[[-0.414 -0.433 -0.506  0.054  0.093  0.294  0.560  0.379 -0.850 -0.443
   1.185  0.332]
 [-0.409  0.497 -1.627  1.620 -1.364  2.923 -0.434  2.447  0.884 -0.543
  -1.051 -0.186]
 [ 0.069  0.257 -1.166  0.446 -1.435 -0.906  0.371 -2.243 -0.181 -0.540
  -2.668  1.260]
 [ 0.747 -0.462  0.411 -1.477 -1.854 -0.437 -0.132 -1.454 -0.182 -0.919
  -0.706  0.654]
 [ 1.335 -1.815  2.268 -1.499 -0.138  0.315 -0.144 -0.423 -0.584 -0.264
   0.092 -0.330]
 [ 0.630 -0.691 -0.068  1.218  0.114  0.198  1.364 -0.880 -0.013 -0.018
  -0.296  0.794]
 [-0.960  0.367 -0.730  0.339  0.845 -0.435  1.071 -1.069 -2.195 -1.999
  -0.809  2.567]] result: 1.335

[[-0.154  0.041 -0.231 -0.230 -0.281  0.063 -0.018 -0.103 -0.046  0.064
  -0.109  0.086]
 [ 0.157 -0.150  0.191  0.182  0.235 -0.133 -0.071  0.077 -0.067 -0.109
   0.091 -0.165]
 [-0.034 -0.060  0.069  0.071  0.091 -0.079 -0.063 -0.014  0.022 -0.007
  -0.048 -0.034]
 [ 0.038 -0.086  0.077  0.078  0.129 -0.100 -0.048  0.024 -0.031 -0.103
   0.005 -0.113]
 [ 0.096 -0.113  0.176  0.126  0.179 -0.099 -0.138  0.052 -0.011 -0.120
   0.063 -0.146]
 [ 0.113 -0.120  0.140  0.147  0.230 -0.169 -0.078  0.040 -0.006 -0.103
   0.072 -0.157]] result: 0.038

[[ 0.901  0.214 -1.939 -0.538 -1.068  1.558  0.686  0.824 -1.749 -1.691
  -1.626]
 [ 1.498 -1.792 -2.341 -2.059  0.218  0.713 -0.412 -0.863 -1.161  0.865
  -0.363]
 [ 0.953 -0.059  1.104  0.264 -0.198 -0.661 -1.539  0.491  1.292 -2.140
  -0.586]
 [ 0.753 -0.629 -2.305 -1.460 -0.191  1.322 -0.082  0.060 -1.062  0.367
  -1.172]
 [-1.553 -0.383  0.269 -0.401  0.885 -0.886 -0.551 -1.547 -1.150  0.856
   0.235]
 [-0.859 -0.991 -0.131 -1.052  0.996 -1.216 -0.443 -1.840 -1.251  0.749
   0.976]
 [-2.413 -0.727  0.529 -2.589 -1.101 -2.302 -1.256 -1.432 -0.463 -0.008
   0.056]
 [-2.509  0.080 -0.824 -0.263  0.730 -2.180 -1.601  0.864 -0.167 -1.059
   0.150]
 [-0.005  1.089 -2.313 -0.984 -0.769  1.994  0.202  0.035 -0.757 -0.733
  -1.879]
 [-1.952 -1.691  0.012 -2.428 -0.451 -2.235 -0.683 -1.828  0.053  0.277
   0.248]
 [-1.256 -0.722 -0.297 -0.609  0.759 -1.652 -0.461 -2.151 -0.906  0.377
   0.498]] result: -0.005

[[-137.559 -148.224  -47.167 -136.276 -228.978  140.404  -72.814   61.887
   135.823 -169.616  224.006]
 [ -64.749  -30.694  -77.858 -152.528    8.452   13.535  -23.719  -20.125
     4.096   17.570 -161.397]
 [ -63.781 -133.832  -40.481  115.868 -149.834 -182.851 -153.845 -110.150
  -169.701 -216.771  110.155]
 [ -62.038  -32.530  -86.915 -175.042   56.838   70.040  -14.061   32.522
    72.301   27.346 -146.199]
 [ -58.900 -147.510  -41.126  144.182 -116.946 -178.303 -168.530  -82.904
  -148.498 -241.818  148.526]
 [ -43.574   13.958  -71.405 -204.179   89.004   87.469   28.783   33.911
    82.492   95.069 -208.528]] result: -62.038

[[ 0.094  0.049  0.034  0.051  0.107  0.074  0.060]
 [-0.006  0.028  0.190 -0.205  0.063  0.101  0.152]
 [ 0.032  0.105  0.027  0.016  0.085  0.015  0.033]
 [ 0.049  0.054  0.004  0.061  0.022  0.093  0.036]
 [ 0.201  0.054  0.044  0.117  0.043 -0.065  0.067]
 [ 0.060  0.086  0.065  0.127 -0.009 -0.013  0.111]
 [ 0.051  0.052  0.044  0.081  0.053  0.090  0.031]
 [ 0.028  0.090  0.026  0.014  0.034  0.054  0.080]
 [ 0.020  0.045  0.065  0.073  0.023  0.077 -0.007]
 [ 0.016  0.205  0.244 -0.138 -0.038  0.104  0.118]
 [ 0.156  0.010  0.102  0.021  0.100  0.014 -0.103]] result: 0.020
---
[[ 0.2  0.6  0.8 28.9 54.2  7.0]
 [-2.3  1.2  1.0  0.8 16.5 59.9]] --> 0.6

[[ 16.7  19.9 -48.0  52.1  42.9]
 [-32.2  51.3 -74.3  19.1   4.5]
 [-42.5 -72.9 -53.3 -63.0   1.8]] --> 51.3

[[-35.0   9.8 -32.5   4.9]
 [ -9.0 -60.7 -11.3  79.3]] --> 9.8

[[ 28.9   6.9 -35.1  62.1 -36.1  24.6]
 [-30.8 -79.8  -7.5 -10.4 -21.0  -8.9]] --> 6.9

[[  1.3 -31.3   7.2  -2.9  10.5]
 [ -2.5 -43.0  -0.5  75.9  25.7]
 [ -7.5  56.4 -20.2   4.2   0.1]] --> -43.0

[[ 31.3 -22.5  20.3  18.1]
 [  6.4  38.7  59.7  58.0]
 [-18.2 -18.5 -45.6  26.0]] --> 38.7

[[-27.4  -4.2  42.3 -16.0 -44.1  30.5  45.9]
 [ 27.7  63.1   3.8  46.8  13.3 -43.7  -1.7]
 [ 37.3  49.4 -20.1  53.5  21.7 -18.1 -24.8]] --> 63.1
---
[[-61.3  20.8  57.7 -32.3]
 [-27.6 -40.4  14.1  33.3]
 [-51.9 -70.3 -24.2  63.7]] >> -70.3

[[-12.0  51.4 -26.1 -41.4 -20.0  10.1]
 [ 15.4 -26.1  69.3 -41.4 -68.3  26.8]
 [ 41.6  15.2  66.1 -41.4  26.9 -11.6]] >> 15.2

[[ 15.3  15.1 -13.3  17.5  37.8  13.9  15.9]
 [  8.2 -22.8 -18.4  17.4  -3.3 -18.9 -20.9]
 [ 57.5   4.5  -5.7  62.0  28.3 -57.9 -22.4]] >> 4.5

[[ 36.9 -64.7 -51.4 -32.9  20.2  65.7  31.6]
 [ 46.7 -65.3 -52.5 -31.6  31.4  65.5  39.6]
 [-47.2   7.8  60.8  44.9 -42.0 -13.0 -42.3]] >> 7.8

[[-28.6  12.3 -59.9  -3.8 -33.5  10.3]
 [-16.2   6.4 -26.9 -15.8 -27.3  14.0]
 [ -9.2   9.2 -40.7 -15.0 -32.6   0.2]] >> 9.2

[[-12.4  72.3  -3.3 -73.0  11.5]
 [-76.6  58.6 -22.3 -72.7 -80.6]
 [-61.1  29.7 -69.7 -59.3 -80.7]] >> 29.7

[[-23.2  18.2   6.3   9.6 -17.0]
 [-19.7  14.9   5.2   9.3 -10.2]
 [ 17.7  -6.8  22.2   8.7  64.4]] >> -6.8

[[ 65.6  11.7  25.4  35.0  38.1   0.2  32.8]
 [ -6.3  14.4  46.1  26.5  53.2 -33.4  11.9]
 [ 19.5 -21.5 -31.7  33.4  11.3  30.8   8.2]] >> -21.5

[[-54.4  24.5 -73.8 -23.3]
 [-21.2 -28.9  69.8  47.5]
 [ -8.1  23.5 -78.9 -22.0]] >> 23.5
